A small network was trained on made-up records. Each row is its average activation on records with the value named, seen along a few directions.
Values that are neighbours, or in one group, have similar rows; names and order tell nothing.
Strong random noise was added to every row along 3 fixed directions; ignore it. To show where, here is one row again and again, with new noise each time:
[ -84  127 -131   -1  -39 -206  -28  168  121  -20  -48  -36   47]
[-189  172  -61 -279  129   76 -260  147  -29  -30   50 -136  -16]
[ -21 -176    7   50 -202 -204 -158  -53 -402   99 -106  -68  120]
[-228  385 -171 -304  293   18 -259  356  424 -157   10 -198 -109]
[-213  336 -130 -265   86  124   50  172  135  -11  223   75   39]


SAR, 10 values:
buk: [ 413 -607  353 -206  -58  448 -230 -518 -618  -35  -44   35  -80]
ritas: [ -89 -197  129  230 -175 -205   60 -201 -341   82 -268 -110 -120]
fove: [-156  -40    4    4   30   21 -202  197  -46  -49  -12   15   -9]
guku: [ -23 -259   23  162  181  108 -376 -226 -272 -194 -314 -233 -333]
gotav: [  30  127  -60 -160  -50   72  134  129  -24  173  176  180  183]
tor: [ 125  279  282  297 -151  245  834 -403  127  149  553  625  113]
kufur: [ 197  110 -104  328 -132  -52  390 -233  280 -131   67  165 -132]
monun: [  -6   88  -92 -212  128  215  265  152  209  206  386  147  194]
lumaz: [ -61 -116   31  226 -332 -125  308  -31 -294  127   13  150   25]
mib: [ 217 -510  238 -208   18  143 -403 -249 -541  171 -148 -256  333]
The values of SAR form a line.
Question: What is the length, in steps, of the shortest route from buk to mib?
Answer: 9
Question: List every value one step from fove, in the order listed.
Answer: gotav, lumaz
Question: List every value one step from guku, in the order listed.
Answer: ritas, kufur

RAGAV, 10 values:
vugaz: [-208  228   10 -534  145  569  128  172 -262  236  367  155  363]
getu: [ 408 -599  525  -22 -130  -61 -518 -402 -652  146 -240 -339 -118]
nito: [-123 -236    3 -108   62  163   41   22 -212  -34  141 -238  435]
kig: [ -51  426   41 -473  482  837    9 -175   -6  113  473  -27 -209]
darem: [-215  235 -220 -251  166    0 -610  284   72 -146   83 -113 -184]
gelug: [-249  480 -118 -348   -5  355  355  202  -13  287  691  475  185]
kib: [-219  199   16  175 -143 -130  194  222  137 -259   37  123 -141]
novi: [ -87  114  -75  -36  153  159  253 -302  -25   56   33  -20 -185]
tufot: [-347  322 -160  -68  210   31  182  121  507 -226  -96   66 -312]
pup: [ 385 -332  178   73 -240   26  -57 -321  -60  -52 -106  303  100]
The values of RAGAV form a line.
Question: A walk along RAGAV starts at nito and steps to its neighbour vugaz. Put getu, kib, novi, tufot in the order it reaches them.
Answer: kib, tufot, novi, getu
Question: What is the length, in steps, of the shortest route from darem to kig?
Answer: 4
